A small network was trained on invented records. Each row is its activation on one of them, seen along a few directions.
Each row is followed by the record's values for the fields Fabi, Bope, Mizul, Mem, Pobi, Bive, Lizun.
Not every record has every field; a missing one is written none.
Other fields move the rows too, some of them a lot.
In the rows, zero is written as 500.
Random noise pushes rows far along 16 fixed directions. That doesn't count. These rows show it; they differ only by the noise:
[464 752 295 507 538 513 540 302 512 309 574 462 421 302 300 546 483 326
 609 640 537 407 540 570 445 385 402 568 629 694]
[546 665 458 353 555 175 472 620 893 314 437 494 445 730 462 282 749 601
 342 229 506 104 742 480 335 800 464 676 126 620]
[316 566 392 418 390 254 684 838 468 570 543 538 474 354 418 619 451 240
 642 434 715 690 237 590 556 607 711 521 388 469]
[592 479 474 587 517 338 705 426 426 399 389 473 470 290 480 491 745 404
 570 532 468 659 480 540 439 414 426 586 682 451]
[353 490 673 638 474 369 472 516 522 696 446 398 312 584 536 549 404 519
 327 301 484 415 518 508 392 533 322 375 356 476]
[471 332 328 517 418 470 211 292 236 590 320 656 454 566 496 655 482 279
 659 183 480 600 484 503 398 420 776 197 542 434]
[457 642 408 272 655 563 369 575 533 519 645 622 478 550 420 678 371 409
 364 496 572 413 477 583 447 431 661 479 522 470]
[299 644 402 352 586 499 530 547 629 430 454 512 610 485 461 589 461 414
 444 662 542 264 370 475 373 570 612 385 629 533]
[545 392 487 567 317 587 476 318 131 501 469 614 535 416 554 428 670 443
 432 460 356 652 473 412 467 404 350 653 695 651]
[753 333 524 643 503 617 472 662 324 539 357 476 505 434 703 517 612 671
 598 464 315 725 489 382 614 565 516 328 699 412]
[824 500 420 911 616 701 538 343 335 524 417 485 624 482 402 454 364 507
 521 515 221 661 471 559 546 389 331 713 616 450]
[337 703 640 408 389 525 704 564 570 418 507 437 279 436 407 566 675 402
 358 817 531 530 512 415 509 406 348 709 447 606]
[500 564 491 651 357 522 440 483 486 566 442 537 521 606 439 482 487 449
 414 437 422 388 504 415 426 589 470 503 362 704]
[553 577 443 602 389 421 691 843 602 550 565 501 515 269 436 495 420 518
 615 448 507 656 369 558 601 748 534 489 433 593]
[558 513 477 572 487 413 265 302 261 346 460 544 364 534 538 663 682 399
 431 388 509 469 534 528 415 222 463 575 690 497]
[543 546 528 372 495 253 674 629 640 459 497 577 487 449 410 540 717 442
 477 471 576 598 478 558 433 524 608 682 394 440]
[562 312 666 598 656 386 653 423 649 691 133 387 646 656 584 507 646 631
 532 513 351 494 499 330 314 573 553 256 469 246]
[533 489 489 580 406 568 507 633 446 519 510 477 489 590 571 585 426 552
 647 836 475 503 410 521 592 548 619 454 596 610]

[390 512 425 634 469 304 447 489 399 339 441 473 472 248 526 533 573 391
 490 124 600 494 385 554 444 451 416 512 618 447] : (Fabi y2; Bope z2; Mizul v1; Mem w2; Pobi e1; Bive u1; Lizun m2)
[465 650 510 309 477 484 569 685 572 321 526 496 484 424 464 559 674 499
 516 596 603 551 423 394 585 478 564 704 479 437] : (Fabi y2; Bope z1; Mizul v2; Mem w2; Pobi e1; Bive u2; Lizun none)
[466 380 519 543 423 546 492 423 418 447 291 565 466 543 536 461 578 454
 562 464 379 668 536 501 541 487 543 463 556 353] : (Fabi y1; Bope z2; Mizul v3; Mem w2; Pobi e1; Bive u2; Lizun none)
[678 543 281 754 741 362 455 415 432 390 379 284 470 549 520 539 478 380
 805 484 575 431 531 550 539 360 521 397 562 382] : (Fabi y2; Bope z2; Mizul v1; Mem w2; Pobi e1; Bive u1; Lizun m1)
[114 545 594 435 387 254 672 331 690 392 408 373 408 369 349 516 547 484
 612 520 634 461 386 517 410 463 367 649 396 405] : (Fabi y2; Bope z1; Mizul v1; Mem w2; Pobi e1; Bive u2; Lizun m2)
[481 609 564 186 503 551 433 534 532 479 637 533 596 459 469 643 619 624
 514 510 616 472 507 267 486 426 532 473 478 573] : (Fabi y1; Bope z1; Mizul v4; Mem none; Pobi none; Bive none; Lizun m2)
[408 410 661 579 538 405 635 641 450 815 533 333 631 458 654 418 409 619
 339 328 538 449 377 320 440 642 272 357 428 499] : (Fabi y2; Bope z2; Mizul v1; Mem none; Pobi none; Bive none; Lizun m1)
[360 429 475 482 213 217 657 456 390 488 531 530 461 491 463 464 728 294
 699 610 651 665 345 586 497 468 566 740 457 562] : (Fabi y2; Bope z2; Mizul v3; Mem none; Pobi none; Bive none; Lizun m1)
[705 530 336 615 626 447 562 740 475 384 411 452 476 495 510 508 496 440
 564 468 454 569 475 536 618 592 586 573 463 434] : (Fabi y1; Bope z1; Mizul v1; Mem none; Pobi none; Bive none; Lizun m1)
[575 165 682 399 605 437 500 445 394 697 519 477 651 644 857 364 543 900
 466 572 428 382 563 437 410 585 417 323 696 481] : (Fabi y2; Bope z1; Mizul v1; Mem w2; Pobi e1; Bive u2; Lizun m1)
[284 549 521 297 440 635 490 655 655 409 528 593 362 458 623 362 476 544
 184 623 415 218 609 581 451 720 495 321 649 627] : (Fabi y2; Bope z2; Mizul v1; Mem w1; Pobi e1; Bive u2; Lizun none)
[816 804 488 838 445 539 690 758 580 362 554 368 621 274 343 519 616 471
 573 555 562 582 449 324 662 497 357 671 379 735] : (Fabi y1; Bope z1; Mizul v4; Mem none; Pobi none; Bive none; Lizun m2)
[182 490 448 464 570 329 495 600 460 439 477 391 383 501 604 439 355 395
 470 374 680 324 372 611 493 539 453 467 529 387] : (Fabi y2; Bope z1; Mizul v2; Mem w2; Pobi e1; Bive u2; Lizun m2)
[363 629 422 522 572 641 635 435 318 581 547 402 523 394 342 569 310 249
 607 668 582 643 339 453 580 343 394 589 507 444] : (Fabi y1; Bope z1; Mizul v4; Mem w2; Pobi e1; Bive u2; Lizun m1)
[423 516 501 274 495 384 368 398 607 291 511 491 453 570 576 392 659 652
 514 397 511 329 624 506 480 539 418 654 481 482] : (Fabi y2; Bope z2; Mizul v4; Mem none; Pobi none; Bive none; Lizun m1)
[587 501 517 721 572 464 506 541 484 615 338 337 481 591 516 439 465 530
 584 214 414 615 548 379 582 532 354 458 279 355] : (Fabi y2; Bope z2; Mizul v3; Mem none; Pobi none; Bive none; Lizun m1)
[380 698 537 628 311 193 490 348 528 492 586 385 610 576 335 634 608 427
 629 520 752 335 397 344 378 391 449 653 284 742] : (Fabi y2; Bope z2; Mizul v2; Mem w2; Pobi e2; Bive u2; Lizun none)
[243 531 366 306 360 688 289 650 400 378 530 681 464 492 530 432 362 419
 383 314 446 486 399 511 611 595 535 591 501 494] : (Fabi y1; Bope z2; Mizul v4; Mem w1; Pobi e1; Bive u2; Lizun m1)
[501 409 569 508 423 692 455 349 576 470 474 583 471 562 434 575 424 586
 612 720 379 605 520 595 566 412 599 537 533 420] : (Fabi y2; Bope z2; Mizul v4; Mem none; Pobi none; Bive none; Lizun m2)
[472 411 602 393 458 403 569 473 411 627 565 499 753 480 505 565 515 647
 642 432 553 719 313 393 517 456 464 703 468 378] : (Fabi y1; Bope z2; Mizul v1; Mem none; Pobi none; Bive none; Lizun m1)
[591 345 504 574 216 434 554 431 512 460 290 579 668 583 505 390 840 495
 673 607 452 594 483 315 460 605 651 553 419 611] : (Fabi y1; Bope z2; Mizul v3; Mem w2; Pobi e2; Bive u2; Lizun m1)
[509 710 482 570 455 658 448 408 657 402 536 457 442 297 208 575 452 505
 543 313 503 617 503 355 561 406 366 683 301 479] : (Fabi y2; Bope z2; Mizul v2; Mem w2; Pobi e2; Bive u2; Lizun m2)
[811 544 527 462 620 455 599 671 644 619 657 407 546 592 547 443 688 629
 467 676 549 390 658 396 460 619 554 391 368 680] : (Fabi y2; Bope z2; Mizul v1; Mem none; Pobi none; Bive none; Lizun m2)
[643 505 500 493 556 427 278 315 439 349 487 386 336 729 637 435 685 613
 599 518 524 312 782 450 503 369 439 517 459 574] : (Fabi y2; Bope z2; Mizul v1; Mem w1; Pobi e1; Bive u2; Lizun none)
[562 449 583 470 557 285 742 708 599 504 500 437 485 323 634 400 675 564
 451 569 584 470 550 554 445 650 487 332 603 521] : (Fabi y1; Bope z1; Mizul v1; Mem w2; Pobi e1; Bive u2; Lizun none)
[538 620 413 501 711 616 462 370 487 560 611 475 620 493 462 544 353 494
 389 584 445 343 511 501 413 436 419 434 627 579] : (Fabi y2; Bope z2; Mizul v1; Mem none; Pobi none; Bive none; Lizun m1)
[612 755 357 750 494 586 392 414 274 474 532 431 321 595 348 561 501  81
 407 527 563 471 583 461 539 249 403 619 368 715] : (Fabi y1; Bope z2; Mizul v4; Mem none; Pobi none; Bive none; Lizun m1)
[665 482 324 498 423 298 381 448 365 320 629 698 651 698 566 384 688 401
 389 558 559 235 511 660 384 521 601 734 603 779] : (Fabi y1; Bope z1; Mizul v4; Mem none; Pobi none; Bive none; Lizun m1)
[602 377 609 494 532 490 543 436 543 347 338 583 371 600 553 574 702 480
 450 745 485 560 567 615 482 298 690 601 619 319] : (Fabi y2; Bope z1; Mizul v2; Mem w2; Pobi e1; Bive u2; Lizun m2)
[391 551 498 439 559 484 619 481 579 636 449 518 572 356 373 732 456 327
 493 555 617 500 419 428 355 444 680 157 511 500] : (Fabi y1; Bope z1; Mizul v1; Mem none; Pobi none; Bive none; Lizun m2)
[554 442 643 534 570 423 681 478 448 619 661 517 632 304 505 448 466 637
 297 403 466 575 426 599 412 441 252 679 620 468] : (Fabi y1; Bope z1; Mizul v1; Mem none; Pobi none; Bive none; Lizun m2)
[527 565 444 522 288 544 379 552 373 427 622 485 487 688 500 463 419 555
 697 593 513 548 467 457 683 516 470 829 304 669] : (Fabi y1; Bope z2; Mizul v1; Mem none; Pobi none; Bive none; Lizun m1)
[483 525 415 372 556 635 479 626 529 456 345 411 559 670 551 584 583 434
 755 778 553 574 409 331 636 498 802 376 482 344] : (Fabi y2; Bope z2; Mizul v3; Mem none; Pobi none; Bive none; Lizun none)
[483 352 539 293 578 324 491 325 491 507 473 418 362 520 575 462 536 686
 679 365 480 602 643 521 482 500 407 510 472 363] : (Fabi y1; Bope z1; Mizul v2; Mem none; Pobi none; Bive none; Lizun m1)
[542 444 524 391 569 541 631 685 496 754 653 516 586 501 533 417 441 522
 414 554 571 494 486 440 490 636 543 367 402 589] : (Fabi y2; Bope z1; Mizul v4; Mem w2; Pobi e1; Bive u2; Lizun m2)

Which values does each new row have?
[445 451 594 396 603 346 462 441 532 306 449 483 593 596 621 527 615 670
 482 600 543 379 426 570 460 398 501 706 670 307] : (Fabi y2; Bope z1; Mizul v1; Mem w2; Pobi e1; Bive u2; Lizun none)
[313 357 588 447 360 496 374 646 256 692 490 463 484 602 741 562 461 545
 497 423 533 538 417 379 552 591 490 229 559 510] : (Fabi y1; Bope z2; Mizul v3; Mem none; Pobi none; Bive none; Lizun m1)
[596 510 229 409 621 493 545 224 323 299 550 520 460 407 447 328 556 310
 600 562 505 428 637 632 448 397 445 654 657 626] : (Fabi y1; Bope z1; Mizul v1; Mem none; Pobi none; Bive none; Lizun m2)
[631 599 465 493 472 274 600 796 528 480 673 385 440 350 598 679 639 505
 725 767 741 487 448 542 574 539 655 254 676 691] : (Fabi y2; Bope z1; Mizul v3; Mem none; Pobi none; Bive none; Lizun m1)
[632 495 551 671 374 514 561 460 523 394 186 526 478 687 426 639 808 316
 625 770 489 601 510 329 492 353 762 485 411 464] : (Fabi y1; Bope z1; Mizul v2; Mem w2; Pobi e1; Bive u2; Lizun m2)
[406 502 604 397 486 605 252 478 575 506 479 495 545 808 563 572 455 633
 393 492 539 251 510 317 474 452 575 523 343 496] : (Fabi y2; Bope z2; Mizul v2; Mem none; Pobi none; Bive none; Lizun m2)
[133 436 533 525 395 407 566 307 330 408 348 307 411 557 569 440 533 443
 561 614 522 395 373 425 480 448 272 641 538 481] : (Fabi y2; Bope z1; Mizul v1; Mem none; Pobi none; Bive none; Lizun m2)
[411 536 603 599 568 457 607 742 632 599 403 296 411 473 567 629 368 595
 550 570 497 518 391 445 565 595 454 286 457 384] : (Fabi y1; Bope z1; Mizul v1; Mem none; Pobi none; Bive none; Lizun m1)
[612 409 564 494 526 486 510 627 423 549 472 555 566 316 575 644 644 494
 438 333 556 660 444 415 485 450 625 340 605 399] : (Fabi y2; Bope z2; Mizul v1; Mem none; Pobi none; Bive none; Lizun m2)
[428 503 429 363 601 342 672 577 486 425 451 301 261 520 636 319 623 473
 600 564 556 429 652 499 549 600 349 477 444 506] : (Fabi y2; Bope z1; Mizul v1; Mem none; Pobi none; Bive none; Lizun m1)
[599 635 438 772 417 202 560 282 605 308 450 423 483 341 299 462 599 421
 711 324 581 486 536 581 439 387 354 678 397 583] : (Fabi y1; Bope z1; Mizul v4; Mem w1; Pobi e1; Bive u2; Lizun m1)
[290 510 630 435 447 522 662 387 248 742 407 428 452 428 516 583 710 172
 293 590 608 578 442 206 321 347 418 247 502 580] : (Fabi y1; Bope z1; Mizul v1; Mem none; Pobi none; Bive none; Lizun none)
[425 494 271 488 524 570 323 440 291 420 655 561 391 366 546 350 217 456
 515 211 488 450 576 677 572 551 342 510 588 613] : (Fabi y1; Bope z2; Mizul v1; Mem w2; Pobi e1; Bive u2; Lizun m1)
[705 420 427 597 590 685 448 508 457 305 424 566 352 361 488 483 436 601
 590 380 318 759 573 685 693 434 492 627 657 237] : (Fabi y2; Bope z1; Mizul v2; Mem w2; Pobi e1; Bive u2; Lizun m2)
[331 625 330 351 452 566 390 453 535 357 533 492 168 613 388 425 403 355
 503 486 454 417 653 608 572 564 457 684 281 573] : (Fabi y2; Bope z2; Mizul v1; Mem none; Pobi none; Bive none; Lizun m1)
[421 487 553 311 678 497 517 673 430 670 512 426 534 498 616 752 475 476
 490 553 648 563 335 350 476 434 631 240 590 307] : (Fabi y1; Bope z1; Mizul v2; Mem none; Pobi none; Bive none; Lizun m1)
[489 574 499 396 485 375 418 613 491 543 688 344 376 491 610 466 500 657
 703 415 644 457 624 441 587 564 368 368 427 627] : (Fabi y1; Bope z2; Mizul v3; Mem w2; Pobi e1; Bive u2; Lizun m1)
